A small network was trained on invented records. Each row is its activation on one of them, seen along a few directions.
Here are examples, each followed by its value of one field, TENUF.
Other fields move the rows too, some of them a lot.
In the rows, zero is written as 500.
Strong random noise was added to every row along 7 fixed directions; ignore it. To show where, here is one row again and again, with new noise each time:
[309 532 518 633 450 498 186 266 400 551 473 421 459 484 527 471 578 634
 389]
[482 536 684 469 687 620 423 488 413 530 564 618 677 746 291 490 373 503
 682]
[416 436 469 594 458 450 424 425 432 517 465 365 441 441 574 579 616 524
 479]
[349 528 518 514 290 405 410 255 551 389 568 547 372 457 347 658 630 388
 614]
[357 574 624 538 553 449 421 391 449 517 510 589 514 747 436 480 482 550
 490]
[335 543 743 423 483 543 598 540 372 587 660 424 568 699 540 325 500 577
 466]
[409 427 712 395 494 728 467 521 306 619 724 310 682 516 501 370 543 621
 625]
[478 409 516 601 487 436 449 396 467 443 432 509 437 494 398 647 570 371
 587]
[508 323 431 802 481 380 396 452 385 485 225 318 305 268 570 575 591 319
 313]

[436 481 544 600 413 243 648 415 559 430 406 634 310 645 515 556 601 333
 394]
pel
[437 561 495 421 309 420 579 467 580 483 580 517 416 464 498 535 546 488
 521]
gam
[492 731 485 351 570 490 601 677 520 547 590 474 602 593 620 488 377 640
 483]
gubi
[406 658 407 441 414 452 555 476 591 543 583 459 462 508 612 444 519 588
 352]
letoz
[610 335 754 566 607 578 536 485 422 449 480 701 544 619 210 333 391 242
 604]
vipog
[519 340 791 402 462 486 708 514 385 470 567 648 472 795 439 525 600 466
 646]
vilo
[351 728 638 568 399 409 528 518 535 458 515 534 348 525 362 320 300 280
 307]
lutin
[582 427 332 434 486 478 580 541 558 471 513 429 501 455 672 750 664 632
 657]
bepes
[514 680 430 390 685 440 599 752 564 569 497 535 609 680 592 606 364 670
 563]
vilo
[499 515 389 456 387 435 440 423 592 435 468 446 378 366 566 558 595 543
 453]
vumu
[596 512 643 402 527 729 454 553 419 588 511 395 584 379 549 223 410 561
 400]
dut
[335 624 454 630 676 408 457 520 514 552 479 500 588 733 480 522 406 533
 465]
lamop
[431 676 353 378 417 496 508 425 673 504 657 531 535 515 493 555 520 563
 536]
letoz
[459 535 456 439 536 551 541 488 576 506 589 536 599 535 446 514 461 486
 562]
res
[449 447 490 584 504 507 345 372 516 468 520 559 532 463 346 604 550 421
 609]
pel
[341 468 505 596 490 585 136 182 406 600 523 487 597 613 628 357 705 861
 395]
guvul
[455 461 617 575 579 537 449 558 379 507 482 427 519 505 407 520 452 450
 541]
lamop
[470 567 727 512 319 569 341 289 443 382 501 668 446 391 177 370 405 270
 494]
bedes
[397 327 798 493 440 496 525 354 381 469 606 644 601 747 323 394 564 368
 560]
gubi
[689 245 359 418 682 548 695 684 506 531 578 414 698 575 597 798 671 594
 859]
bepes
[483 477 664 399 467 554 703 585 454 521 565 537 520 656 498 270 510 476
 405]
vov
[520 443 678 495 443 540 624 588 443 456 528 520 451 505 443 412 462 333
 472]
pake
[452 602 479 355 514 451 700 590 541 550 576 497 502 653 686 465 503 653
 431]
res
[605 559 369 499 549 439 509 518 611 435 396 653 469 519 379 684 416 502
 648]
maf
[553 638 539 451 636 568 523 640 473 515 426 601 516 606 451 363 333 535
 397]
vov
[617 345 612 545 509 672 522 642 367 510 530 311 535 266 349 486 429 267
 628]
lutin
[360 569 523 466 301 399 509 419 496 473 597 449 419 494 589 439 574 588
 393]
bedes
[471 633 393 413 426 511 567 565 573 539 642 373 481 362 635 399 484 598
 445]
vipog
[578 624 460 314 463 531 620 532 682 383 696 650 568 540 276 739 487 437
 856]
guvul
[563 479 355 569 479 507 366 388 570 409 373 590 429 366 359 581 523 372
 507]
vov
[431 715 584 371 496 324 670 470 626 441 567 783 408 828 443 460 434 536
 491]
dafep
[419 671 510 633 517 518 203 338 469 519 389 561 526 480 457 334 369 560
 288]
savo
[542 809 370 364 558 452 636 704 669 468 574 526 475 413 509 473 311 477
 485]
dafep
[378 678 440 442 455 562 443 567 494 567 611 300 524 410 655 418 464 664
 440]
lon
[553 335 457 507 550 486 580 559 479 464 530 442 520 554 491 678 566 479
 712]
lon
[437 579 384 480 481 369 519 494 565 573 494 502 485 626 672 561 551 707
 442]
gam
[501 371 531 402 446 554 554 537 397 544 620 344 498 373 624 537 662 633
 603]
gero
[527 606 434 445 564 573 486 534 573 547 619 491 594 467 498 387 401 540
 522]
vipog
[313 708 133 722 527 293 167 311 661 490 373 457 402 471 594 667 513 624
 349]
lutin
[511 424 359 456 493 621 329 397 468 592 598 341 596 306 647 590 670 707
 640]
gero
[560 240 490 512 480 518 359 326 388 485 510 502 553 540 505 719 725 673
 716]
bedes
[568 302 531 499 375 550 458 407 400 492 517 407 402 282 515 512 673 504
 558]
dafep
[583 261 713 658 534 527 451 466 272 505 360 521 480 537 416 407 501 429
 430]
savo
[371 628 868 423 481 564 614 601 427 585 628 591 600 710 358 173 304 392
 384]
vilo
[493 525 443 504 549 494 221 310 545 498 423 582 486 607 541 509 551 731
 438]
dut
[422 738 582 307 420 428 538 479 600 416 573 635 380 577 457 539 430 611
 507]
teb
[409 412 510 479 314 455 522 330 553 457 644 506 476 521 496 572 739 530
 599]
guvul
[644 321 583 462 503 575 522 516 431 460 449 455 455 346 457 597 535 459
 604]
teb
[568 464 588 574 836 659 373 607 343 647 448 491 713 585 486 310 338 586
 460]
gero
[602 254 634 421 606 468 740 634 382 532 443 461 495 668 667 540 610 615
 539]
teb
[462 778 411 426 577 529 452 490 677 481 571 637 573 538 358 528 295 491
 526]
res
[277 723 514 421 450 520 480 580 494 561 691 329 542 498 568 449 461 651
 481]
lamop
[617 648 479 308 510 575 595 594 648 451 609 538 548 436 390 533 369 436
 625]
vumu
[543 641 418 570 588 325 547 451 660 408 344 786 399 691 349 606 388 338
 438]
letoz
[662 538 524 378 636 662 510 631 490 493 485 602 636 512 360 526 354 529
 723]
maf
[520 595 604 437 335 571 485 471 531 420 498 590 428 326 298 395 395 316
 528]
maf
[497 211 455 657 522 563 372 387 393 538 507 358 564 467 492 588 638 488
 629]
lon
[520 561 646 547 549 459 481 533 455 423 405 673 383 610 410 526 384 449
 443]
pake
[681 565 493 671 720 623 335 614 490 508 334 548 565 342 264 461 226 255
 463]
bepes
[431 406 622 599 537 630 188 346 321 568 478 494 534 551 554 396 544 705
 403]
pake
[537 391 620 404 366 744 251 299 395 455 684 512 632 326 237 565 560 556
 809]
savo
[373 633 634 485 480 361 504 486 456 468 503 608 458 699 501 456 450 563
 380]
gubi
[508 453 512 443 613 408 728 666 497 527 547 507 540 704 626 646 566 606
 600]
pel
[618 571 596 312 450 607 519 579 521 465 561 478 462 400 450 488 443 542
 573]
dut
[620 426 542 298 472 496 600 500 522 447 561 553 459 579 523 687 614 635
 704]
vumu
[513 618 306 306 344 570 413 474 598 454 592 460 486 263 517 663 564 647
 716]
gam

Here are new rows. What is TENUF for each?
[561 696 508 364 606 586 621 802 490 562 573 415 562 506 615 470 336 622
 498]
vilo
[575 507 502 454 517 626 332 426 453 545 450 455 503 384 575 412 496 648
 429]
vumu
[402 581 469 690 568 331 335 234 606 389 333 797 427 766 293 567 426 353
 487]
lon
[531 295 527 568 488 563 195 276 361 518 395 440 435 386 555 620 670 719
 525]
teb
[439 696 451 342 534 488 504 495 576 530 548 628 570 724 581 493 472 784
 569]
maf
[626 338 431 547 796 526 662 643 561 554 522 569 779 755 431 592 493 415
 720]
bepes
[233 624 469 496 440 370 405 311 605 598 593 607 578 803 626 308 531 685
 309]
gam
[479 425 558 532 545 576 537 456 477 548 521 511 594 539 458 355 461 394
 434]
res
[499 441 446 457 568 531 700 682 517 496 644 355 639 492 430 693 515 384
 789]
lamop
[396 568 466 465 460 589 303 310 550 537 653 529 602 494 498 450 571 655
 598]
vipog
[390 643 611 466 319 435 665 631 500 509 595 373 352 364 571 383 476 413
 324]
pel
[511 447 366 473 474 481 470 421 600 429 594 510 518 510 412 767 576 495
 784]
lon
[450 720 444 382 469 359 588 480 674 414 590 685 447 649 443 689 482 507
 631]
pel
[610 636 568 309 553 637 590 751 492 535 576 370 539 388 558 399 351 582
 490]
vumu
[417 546 658 460 618 540 586 533 487 609 647 587 688 859 484 319 457 576
 482]
bepes
[456 413 576 479 199 536 544 389 456 430 589 368 450 229 479 413 626 358
 497]
savo
[429 551 660 475 312 503 498 480 402 471 555 458 400 406 479 361 475 522
 387]
savo
[572 436 565 456 563 600 650 577 481 535 526 510 603 542 463 361 452 365
 490]
letoz
[483 571 412 297 248 477 671 478 636 459 644 375 402 297 655 487 629 524
 482]
vumu
[676 444 517 451 525 545 727 755 465 487 402 449 481 368 509 461 409 363
 533]
maf
[219 590 411 592 371 331 361 309 494 547 515 377 387 559 707 529 678 704
 329]
lamop
[645 361 367 423 407 556 341 338 588 386 478 486 448 257 404 732 655 496
 720]
vumu
